[[126 129 126 127 130 132 124 132]
 [154 155 102 155 156 103  99 156]]
Read off the first entry in reading order.
Answer: 126
The bottom-left entry: 154
The entry in the top-right corner: 132
Read off the entry just right of 129.
Answer: 126
The entry directly below 130 is 156

Questions about the row below.
1) Read off the maximum.
2) Read off the first entry from the left.
3) Read off the third largest entry.
4) Read off the 4th entry from the end.
[147 112 126 113 153 119 149 120 155 107 118]
1) 155
2) 147
3) 149
4) 120
